These are the activations of a small neural network, seen along a few directions. Each row is one input.
Each table varies a few parts of the input and shows all the possible inputs, shuffled.
Descriptions start from the smaller parts, as in this example, which fits no table here: values(3) and (point or line(11) or (line(4) and ring(5))).
Shared parts are said once, and a part with two or three values counts as separate values.

Table:
x1: [-0.08 -6.16 -0.10 -8.06 -0.94 -0.63 -1.61 -4.17  3.76 -3.69 -1.03  5.41
 -1.61]
x2: [ 6.33  4.78 -0.43  3.30 -2.55  3.24  4.43  1.24 -5.96  6.28 -1.14 -8.81
 -3.64]
x3: [-2.91 -3.95 -0.69 -5.08 -0.84 -0.56 -1.66 -3.36  3.14 -4.77 -0.20  5.74
 -2.00]
x4: [-0.99 -8.18  3.23 -6.92 -0.61  3.69 -1.57 -0.04  5.63 -1.68 -3.71  2.24
 -0.11]
x5: [-9.21 -4.59 -3.64  3.96  3.67 -1.55 -1.87  0.14  3.01 -4.23  0.07  6.95
  0.19]
x6: [-0.06 -8.24 -0.03 -4.57  4.82 -0.44 -1.60 -0.11  7.89 -6.68 -3.80  2.82
  1.07]
x7: [ 4.63  9.34 -2.28 -0.38  0.94 -5.83  2.58  0.72 -1.46  3.25  2.18 -3.40
  3.35]
x8: [-6.76 -2.21 -2.59 -0.45  0.22 -0.55 -2.67 -1.69  1.83 -5.36 -0.72  6.07
 -1.22]
x9: [ 7.30  6.96  2.29  1.03 -1.28  1.37  3.54  5.84 -2.56  6.73  0.14 -4.92
 -2.34]
x10: [ 4.74  8.88  2.18  1.70 -0.39  2.14  2.36  3.60 -1.02  6.81  1.71 -3.53
  0.40]
x11: [ 2.63  8.99 -1.82  2.52  1.93 -4.07  2.74 -3.00 -6.00  2.74  1.10 -4.04
  3.68]
x12: [ 2.98  8.68  2.76  4.97  0.41  3.99  2.60 -0.46 -4.89  6.37  0.61 -4.54
 -0.01]
x13: [ 5.21  5.76  0.11  5.71 -1.68  5.01  3.36 -1.31 -7.30  5.13  0.54 -6.37
 -1.02]
x14: [ 6.42  5.10 -4.62  1.36 -1.53 -5.58  4.43 -1.88 -6.75  2.66 -0.95 -8.20
  0.17]
x15: [-9.58 -4.57  0.40  6.24  1.06  2.11 -2.16  1.34  3.93 -1.55 -0.88  6.25
  0.20]
x16: [-1.59 -6.31  3.35 -6.77 -3.28  3.91 -0.59 -1.79  3.57 -1.33 -1.59  4.77
 -0.89]
x17: [ 0.71 -7.88 -0.44 -8.14  1.70 -0.79 -2.56 -2.64  6.07 -3.92 -3.02  3.05
 -0.81]
x18: [-4.79 -2.49 -1.98  4.69  2.15 -5.46 -5.86  3.46 -3.13 -2.43  8.45 -0.70
  1.43]
x19: [ 4.98  6.02 -4.38  3.46 -0.54 -3.17  3.32 -3.96 -8.58  1.55  0.75 -5.75
  2.75]
x20: [ 7.39  7.57 -2.02 -0.76 -0.12 -7.36  3.47  2.57 -2.69  3.08  0.33 -4.72
  0.87]
x21: [-4.13 -4.01  2.99 -3.42 -3.17  3.56 -0.91 -1.41  3.23 -2.37 -0.79  5.13
 -1.67]
x22: [-1.50 -8.48  3.77 -2.99  2.32  3.82 -0.94  2.15  7.67 -4.34 -4.28  2.23
  1.79]
x23: [-4.32 -2.91  2.47  7.11  0.02 -0.30 -6.37  4.84 -1.91  0.54  7.78 -1.02
  0.67]
x24: [-7.42 -2.12  1.47  1.49 -2.32  3.44 -2.45 -0.07  2.51 -2.78 -1.56  5.36
 -1.26]
Question: The inputs of x21 and x3 match in every part but one. If x9 is changed in the same way as x21 into x3, which row does it become?
Answer: x20
Question: Describe the family of inputs behind these rows.
Answer: values(2) and (point or ring(5) or line(6))
Question: Change only the values(2) part in x19. List by row number the other rows that result.
Answer: x13
Question: A walk changes only the line(6) part. It starts at x22 and steps to x4. List the rest of the walk in order.
Answer: x16, x21, x24, x15

Table:
x25: [-1.24 -0.74 -0.64 -0.94  1.74 -2.81 -1.35  1.00  2.40 -1.65  0.71  1.98
  1.12]
x26: [ 1.26 -2.62  0.70 -3.17 -0.94  1.33 -0.04 -0.89  1.21 -1.02 -1.38  0.26
 -0.88]
x27: [ 6.80  8.63 -0.59  1.94 -0.75 -0.66  3.99 -0.52 -5.86  5.40  0.53 -6.61
  0.65]
x28: [-3.92 -0.82  0.69  1.83 -0.09  2.23 -0.62 -0.20  1.32 -0.91 -0.56  2.95
 -0.15]
x29: [-0.92 -1.08 -0.13 -2.67 -0.26  1.10  0.97 -2.22  2.20 -1.61 -3.03  2.60
 -0.49]
x30: [-0.86 -2.38 -0.91 -0.42  0.55 -1.88 -1.68 -0.09  0.10 -2.05  1.37  0.21
  0.26]
x31: [-2.43 -0.71  1.77  0.80  0.41  1.74 -1.05  2.09  2.50  0.20  0.24  2.01
  0.04]
x32: [-2.70 -2.31 -2.05 -0.03  0.24 -1.72 -1.22 -2.12 -0.52 -2.53  0.70  1.89
  0.20]
x33: [-0.58 -2.49 -0.42 -2.68 -1.25  1.36  0.36 -3.04  0.61 -1.40 -2.16  1.64
 -1.06]
x34: [ 0.74 -1.05  1.14 -3.62  0.20  0.56  0.63  0.17  3.43 -0.53 -2.02  1.84
 -0.21]
x35: [-1.87 -2.20  1.59  1.19 -0.57  2.23 -1.63  1.12  0.25 -0.26  0.91  0.60
 -0.83]
x36: [ 4.75  8.54 -0.88  4.92 -0.72 -0.31  3.22  1.21 -6.24  5.70  1.63 -6.14
 -0.30]
x37: [ 0.42 -2.13 -0.28 -0.59  1.45 -2.54 -1.58  1.56  1.16 -1.14  1.35 -0.65
  0.89]
x38: [-3.55 -2.14  0.54  1.80 -1.03  2.33 -1.13 -0.95 -0.33 -0.72  0.32  2.11
 -0.81]
x39: [ 5.20  8.80 -1.93  3.80 -0.64 -3.17  3.26  0.71 -6.56  4.72  1.82 -6.52
  1.05]
x40: [ 2.46 -2.42  1.32 -3.18  0.03  0.69  0.21  0.82  2.13 -0.10 -1.20 -0.58
 -0.16]
x41: [-0.63 -1.99  1.96  1.02  0.35  1.62 -1.42  2.70  1.18  0.65  0.90 -0.45
 -0.18]
x42: [-2.92 -0.90 -1.90 -0.01  1.28 -2.09 -0.88 -1.34  1.01 -2.77 -0.13  2.86
  0.87]
Question: Describe the family of inputs behind these rows.
Answer: values(3) and (point or ring(5))
Question: The inputs of x38 and x33 match in every part but the values(3) part. If x36 is changed in the same way as x38 into x33, which row does it become?
Answer: x27
Question: Which other rows agree with x37 in the values(3) part? List them by row number.
Answer: x25, x30, x32, x39, x42
Question: Change only the values(3) part in x35. List by row number the other rows that result.
Answer: x26, x30

Table:
x43: [ 5.65  5.65 -1.50  0.57 -1.59 -2.22  2.84 -1.05 -5.76  3.40  1.55 -5.15
  0.53]
x44: [-7.26 -5.78 -0.89  1.35  2.33  0.32 -3.30 -1.19  3.32 -4.67  0.36  5.90
  0.77]
x45: [ 7.19  4.96  0.35  0.08 -0.47  1.38  3.52  0.31 -3.71  4.22 -1.01 -6.84
  0.10]
x46: [-1.75 -8.50  1.83 -4.40 -0.26  2.91 -1.17 -0.75  5.62 -3.61 -3.69  3.86
 -1.46]
x47: [-4.49 -6.31  0.20 -2.23  1.62 -1.37 -3.04  1.27  5.23 -3.99 -0.13  4.35
  1.03]
x48: [-3.56 -7.05 -0.13 -4.64 -0.12 -0.05 -3.05 -2.06  3.88 -4.59 -0.90  4.53
 -1.23]
x49: [ 7.46  6.73  1.13 -2.12 -0.97  0.31  4.20 -0.76 -2.22  5.22 -1.59 -4.67
  0.26]
x50: [ 0.91  7.50 -2.20  6.66 -0.22 -2.02  2.14  0.16 -6.24  3.22  1.54 -4.48
  1.02]
x51: [ 5.04  7.27 -1.47  3.17  0.87 -3.36  2.05  1.74 -4.31  3.34  2.05 -5.25
  0.70]
x52: [ 0.47  6.72 -0.75  7.26 -0.76 -0.29  0.92  2.79 -5.80  5.12  3.84 -3.96
 -0.53]
x53: [-1.77 -5.53  1.32 -7.51 -0.68  2.45 -0.14 -1.68  6.86 -3.99 -4.45  6.11
 -1.32]
x54: [-7.88 -5.65  2.11  1.80  0.25  1.93 -4.98  1.22  3.12 -3.67  2.44  5.60
  0.13]
Question: Describe the family of inputs behind these rows.
Answer: values(2) and line(6)
Question: Change only the values(2) part in x43. List by row number the other rows that result.
Answer: x48
Question: A walk changes only the line(6) part. It starts at x53 and steps to x46. List the rest of the walk in order.
Answer: x48, x47, x44, x54

Table:
x55: [-1.30  0.84 -2.68  2.49  0.36 -2.28 -0.86 -1.10 -2.31 -0.68  1.88  0.07
 -0.08]
x56: [-3.61 -1.12 -0.53  3.64  2.66 -3.01 -2.94  3.44  0.45 -1.07  4.12  1.30
  1.21]
x57: [-1.63  1.77  0.19  1.36 -0.90  1.58  0.52 -1.36 -2.12  0.45 -0.01  0.73
 -0.42]
x58: [ 1.02 -2.34 -0.14 -3.90  0.87 -0.67  0.27 -0.67  2.98 -2.40 -2.75  0.81
 -0.26]
x59: [-1.78  1.00 -0.53  3.58 -0.67  1.61 -0.17 -0.28 -2.36  0.07  1.19 -0.01
 -0.91]
x60: [ 0.84 -5.00  2.43 -5.50 -1.17  2.81 -0.49 -0.22  3.90 -0.65 -1.84  1.48
 -1.42]
x61: [ 0.38 -2.61  1.32 -3.13 -0.09  2.80  0.42 -0.38  3.09 -0.26 -3.10  1.20
 -1.30]
x62: [-0.58  0.39  0.06 -0.06 -1.25  1.63  1.58 -0.63 -0.03  0.49 -1.59  1.18
 -0.67]
x63: [-2.42 -0.60 -1.53  3.76  1.29 -2.37 -1.52  0.53 -1.87 -0.44  2.19 -0.60
  1.34]
x64: [-0.18  0.68 -1.63 -1.01 -0.48 -2.01  0.92 -1.40  0.19 -0.74 -0.88  0.96
  0.34]
x65: [ 7.78  6.26  1.52  0.27 -1.16  0.54  3.75  1.06 -3.34  5.68 -0.57 -6.08
 -0.63]
x66: [-3.09 -0.15  0.72  4.87 -0.21  1.40 -1.26  1.30 -1.54  0.37  1.72 -0.58
  0.41]
x67: [-1.35  1.88 -1.77  0.31 -0.12 -2.20 -0.23 -2.25 -1.79 -0.52  0.74  0.50
  0.37]
x68: [ 0.70 -0.76 -0.35 -2.48  0.75 -0.80  0.36 -1.70  1.84 -1.68 -1.11  1.20
  0.92]
x69: [ 0.17 -1.11  1.15 -1.61 -0.08  2.76  0.57 -1.15  1.75  0.12 -1.85  1.52
 -0.10]
x70: [ 7.70  6.08 -0.85 -1.20 -0.13 -1.88  3.31  1.08 -3.33  3.95  0.17 -6.57
  0.94]
x71: [-4.58 -0.43  1.64  4.70  0.53  0.73 -3.47  4.13  0.98  0.17  3.41  1.41
  0.32]
x72: [ 1.94 -4.78  0.98 -6.10 -0.20 -0.65 -0.76 -0.39  3.51 -2.86 -1.73  1.50
 -0.05]
Question: Describe the family of inputs behind these rows.
Answer: values(2) and (point or line(8))
Question: The inputs of x64 and x62 match in every part but the values(2) part. If x63 is changed in the same way as x64 into x62, which row does it become?
Answer: x66
Question: Change only the values(2) part in x59. List by row number the other rows that result.
Answer: x55
Question: Change only the values(2) part in x68. List by row number the other rows that result.
Answer: x69
